These are the activations of a small neural network, seen along a few directions. Each row is one input.
In each table, some parts of the input vary, and every possible input appears once, in random order.
A made-up example of a description, with smaller parts first: one of 3 separate values, together with either a single point or one of 11 places around a ring or (one of 4 places along a line, together with one of 8 places around a ring).
Shared parts are said once, and a part with two or three values counts as separate values.

Other details of the inputs shift rows strongly along two fixed directions, in all tables alike. That doesn't count.

Table:
row 1: [ 18.4  -1.3  22.7   7.7  -5.9  -9.0  14.6 -24.7   5.3  15.0 -16.1]
row 2: [-27.2  37.6  24.2  -6.9 -13.5  -8.8 -22.1 -26.0 -77.2  36.7 -24.0]
row 3: [ 27.6  10.9  23.6   0.9  -2.9   9.2 -34.7  33.7 -13.8   5.1  16.5]
row 4: [ 53.6  27.2   5.0  22.1  -1.9 -36.0 -25.4  -5.7  39.8 -25.6  32.8]
row 5: [-29.9 -77.0  10.8 -32.1   7.2  72.4  11.2  29.5  -8.2   8.3 -27.4]
row 6: [  4.2  12.2 -35.9  23.8  26.8 -34.5  15.0 -28.9  47.3 -14.5  18.5]
row 7: [-22.8 -38.5 -33.4 -25.0  13.9  45.8  28.3  43.9  51.3  -4.9  15.6]
row 8: [ 22.4  -4.0 -22.2  30.0  17.6 -26.8  27.9 -21.0  38.9 -27.6  25.5]
row 9: [-15.6  40.4  23.7   0.5 -21.3 -15.1 -19.7   4.0 -76.6  37.5 -29.9]
row 10: [ 20.5   7.2 -16.5  17.7  -1.4 -24.0  28.8 -23.5  47.7 -34.5  25.0]
row 11: [ 10.1  14.7   7.8  13.4  -7.0 -11.6  17.5  -4.1 -11.5  -0.4   5.5]
row 12: [ 28.9  15.1  43.4   6.8 -14.9  -1.6 -62.2  38.1 -86.2  18.8 -17.0]
row 13: [-19.7  26.2  16.1   4.0  -1.7 -22.5 -26.4 -31.4 -70.7  25.6 -23.4]
row 14: [-46.1 -26.1 -24.9 -34.3   3.6  44.4   7.2  25.4  21.5 -11.4   0.9]
row 15: [ 28.1  28.2 -16.5  20.1 -10.1 -49.5  10.7 -15.9  37.6 -10.6   9.0]
row 16: [ -3.1  33.2 -15.7   9.5   6.6 -39.0   2.2 -60.7  29.8 -12.6  14.5]
row 17: [-29.2 -49.0 -19.5 -24.1   9.9  49.5   8.8  54.5  -1.0   1.6  -8.3]
row 18: [-20.2 -57.0   7.3 -34.0  -5.2  57.2  18.2  13.0  25.8  -6.4 -17.5]
Each input here is: one of 3 separate values, together with either a single point or one of 5 places along a line.
- Changing only the choice among 3 separate values turns row 10 into row 11. The same change can be made to row 14. Which row results? => row 9
- List by row number the other rows that have the choice among 3 separate values in common with row 8. => row 5, row 6, row 12, row 13, row 17
- Which other rows does row 13 become when the choice among 3 separate values takes its other values? List them by row number. => row 2, row 16

Table:
row 19: [  8.2  32.9  -5.2   3.8 -10.1 -31.6   1.1 -18.4  -2.5   5.9   0.5]
row 20: [ -3.5   8.9   7.1  -9.9 -16.4   6.8  -8.3  22.5 -31.6  13.3 -12.1]
row 21: [-10.0  -9.1  -5.9 -10.4  -6.3  21.0  -3.5  27.1   5.1  -5.2  -5.8]
row 22: [-31.7  -8.6  -2.1  -4.4  -9.6   4.4  18.0   2.3 -35.1  14.7 -25.7]
row 23: [  9.4  23.3  10.4  20.3  -5.1 -22.7  -8.5 -19.3  -3.9   0.7   7.6]
row 24: [ 33.9  37.2 -17.9  30.8   0.3 -54.1  12.4 -32.4  35.6  -5.3  24.7]
row 25: [ 7.5 14.8 -6.2  3.8  1.7 -8.2 -6.0  8.6 -3.6 -0.6  4.9]
row 26: [ -3.0 -17.5   0.3  -4.4  11.3  18.1  -0.3  18.8  -1.5   5.6  -7.8]
row 27: [ -9.7  -3.2  -1.0 -10.3  12.2  16.4  -1.7  -4.1  -5.4   8.2  -7.4]
row 28: [-13.7  -9.5  -9.9  -9.4  -6.1  24.7  -1.7  17.2  -0.8  -2.0   1.2]
row 29: [-10.1 -31.6  -2.9 -12.1  -1.5  36.4   8.8  13.6   7.2 -12.3   4.2]
row 30: [-10.3 -16.8   1.5  -5.7  -3.2  15.1 -10.1   3.3  -6.5   1.7  -3.0]
row 31: [ -7.4 -25.5  -1.8 -15.3   7.3  25.4  11.4  21.8  15.0   8.7  -6.7]
row 32: [  3.8 -12.7 -22.4  -3.4  19.3   6.3  18.6 -14.5  43.5 -27.9  24.2]
row 33: [ -0.2 -16.3   5.9  -5.0  -5.5  20.9   3.6  11.7  -0.8 -11.0  -2.8]
row 34: [-19.5 -20.2 -28.3 -11.2  25.5  25.1  23.2 -10.7  76.3 -27.6  32.6]
row 35: [ 14.9  46.0  -3.0  12.8  -3.4 -41.1 -12.4 -21.8 -16.4   3.8   1.2]
row 36: [ -7.9 -30.1   0.8 -15.9  -4.9  30.8  10.8  17.3  -4.6  -2.0   3.0]
row 37: [ 19.2  18.5  12.7  20.5  -2.0 -26.6  -2.8 -14.4   5.1   5.1 -10.8]
row 38: [-19.4  -1.6  14.4 -16.9 -12.4   9.2 -20.1  -2.5 -31.6   9.5 -20.7]
row 39: [-12.5 -20.9   3.0  -9.3   6.0  34.2   5.3  15.2  13.5   1.1  -7.6]
row 40: [-22.2  -5.4 -12.1 -23.4  -4.3  25.5   0.7  11.5   4.9  -5.1  -3.8]
row 41: [-16.7   0.5   0.3 -11.1   8.2  16.9  -6.4   2.3 -10.9  -1.1   4.9]
row 42: [-12.5 -17.5   2.6 -18.0  -5.4  25.2   8.0   1.2  -1.4 -10.6  -5.4]
row 43: [ -3.2 -16.0   2.6 -12.1  -2.9   9.7  -4.1  11.6  -2.0   5.5  -2.6]
row 44: [ 26.9  47.5  13.3  28.2  -3.4 -55.3  -2.4 -55.4   5.8   7.3  -9.6]
row 45: [  7.0   6.9   5.2   7.6   0.3 -13.4   2.0   1.4   9.7   0.0   7.1]
row 46: [  1.0  -7.8   5.8  -0.5  -6.9  -0.8 -13.0   6.2  -2.0  -0.7  -9.5]
row 47: [-13.2  -2.5  12.9  -5.6  -7.9  14.0  -5.8  11.9 -26.0  13.5   0.5]
row 48: [  1.2 -19.5   6.3  -9.5  -9.1  15.5   4.8  18.8  -7.5  -0.6  -6.1]
row 49: [ -2.0  20.6  36.9   5.8 -23.5  -5.8 -27.2  13.1 -60.4  17.0 -25.2]
row 50: [-16.6 -20.2 -30.3 -12.9  24.5  19.7  29.0 -10.2  75.2 -22.0  36.6]
row 51: [  5.7 -18.1 -25.7   0.5  21.8   3.3   5.8  -1.4  50.9 -19.4  24.4]
row 52: [ -9.3 -20.4  -0.1 -10.5   3.2  24.2   9.6   9.0   0.6  14.2  -3.2]
row 53: [ 10.1  -0.4   2.5   2.8  -4.1 -20.5  -4.5  -1.2  -0.1   6.2  -2.6]
row 54: [-22.6  -2.3 -12.0   8.7   8.5  -6.1  12.1  -4.9 -22.3   0.5 -12.3]
row 55: [ -6.4   8.4  14.6  -0.9  -3.9   7.7 -16.7  16.1 -36.6   6.4  -4.6]
row 56: [-3.0 -5.3  7.6  1.7  0.8 11.6 -1.2 -4.2 -2.6  9.0 -9.4]
row 57: [ -8.4  -7.3 -12.8  -6.6   3.4  16.8  -2.6  17.3  -5.0  -0.7   8.4]
row 58: [ -3.5   0.5  17.0  -3.7 -13.1   3.8 -20.5   8.4 -31.1   8.7 -19.3]
row 59: [  6.8   4.6 -10.0   3.0  12.4 -12.4  18.7 -27.7  40.7   1.8   7.2]
row 60: [-10.5  -6.5   7.1  -9.7  -1.2  18.5   0.5  17.5  -4.5   4.0   3.9]
row 61: [ -9.3 -28.2  -9.5 -14.3   9.5  20.2  -5.5  23.0   8.9  -5.6   2.5]
row 62: [  7.5  -9.4 -13.0   5.2   7.0 -13.6   6.7 -14.1  29.7  -2.4  17.6]
row 63: [  4.7 -12.0   9.3  -4.2  -3.8  11.0  -5.1  19.9 -24.0  -4.0  -6.3]
row 64: [ 13.2  -0.4 -13.4  10.5  20.8  -5.7   8.4  -7.0  33.4  -4.9  10.7]
row 65: [ 17.0  32.7   3.2  14.0  -0.5 -47.6 -19.6 -35.8 -14.0   4.1  -2.0]
row 66: [ 23.4  13.3   4.7  19.4  -1.1 -24.6  -2.3 -16.7 -13.0  -6.4   7.5]
row 67: [  1.4   3.2  13.5   2.9   2.2   4.6 -11.4   2.5 -38.7  21.7 -12.9]
row 68: [ -7.1   5.1  14.0  -0.6  -5.2   9.2  -9.2   9.5 -15.5   0.9  -4.5]
row 69: [ 10.3  16.8  15.7  -0.1 -16.9 -21.2   4.0 -19.1 -22.4   3.6  -7.9]
row 70: [ 32.4  40.2 -14.3  33.0   0.6 -50.5   5.8 -29.3  40.2 -16.5  16.2]
row 71: [  4.5  21.8  20.7  -2.7 -27.4 -12.4 -17.4  22.5 -58.9  25.1 -24.6]
row 72: [ 12.5 -18.7 -15.2  -0.7   8.7   7.5  25.8  -0.4  49.8 -22.0  19.8]
row 73: [ -4.4 -20.2 -22.3   0.8  27.9  13.3  12.8   9.9  58.2 -23.2  31.5]
row 74: [-18.0   7.9  -4.0  14.8  -3.8 -19.6  16.5 -21.1 -11.0  -0.3 -18.8]
row 75: [  6.8  17.8  34.8   0.1 -18.7  -7.7 -13.9   6.8 -61.2  34.8 -33.5]
row 76: [  2.2  -9.7  18.8  -4.7 -15.8  13.8  -6.3  16.5 -27.6  -1.6 -17.9]
row 77: [ -6.7 -15.7  -4.4  -5.3   4.5  10.5 -11.3   6.6 -11.5   3.0   4.3]
row 78: [ 29.2  42.2   4.6  20.4  -9.0 -67.8  -7.4 -51.8   1.6   5.9  -0.2]
row 79: [ 29.8  34.9 -10.3  38.3  15.3 -51.0   2.2 -40.2  31.7 -12.0  33.1]
row 80: [ -9.7 -16.1 -13.8 -14.0   5.9  23.5  -0.7  32.7   9.2  -5.4   4.7]
row 81: [ 13.9  -3.0  -0.2   4.7   5.2  -0.3   3.4   2.9   2.7 -13.3   7.5]
- What do these inputs look like to the network? => one of 3 separate values, together with either a single point or (one of 4 places along a line, together with one of 5 separate values)
- Changing only the choice among 3 separate values turns row 30 into row 77. The same change can be made to row 34. Which row results? => row 41
- Changing only the choice among 3 separate values turns row 68 into row 60. The same change can be made to row 21. Which row results? => row 71
- Which other rows does row 43 become when the place on the line of 4 takes its other values? List them by row number. => row 53, row 62, row 78
- Which other rows does row 32 become when the choice among 5 separate values takes its other values? List them by row number. => row 27, row 35, row 41, row 65
- Which other rows does row 71 become when the place on the line of 4 takes its other values? List them by row number. => row 19, row 20, row 24
- Which other rows does row 70 become when the choice among 3 separate values takes its other values? List them by row number. => row 20, row 25
- Which other rows does row 74 become when the choice among 3 separate values takes its other values? List them by row number. => row 22, row 54
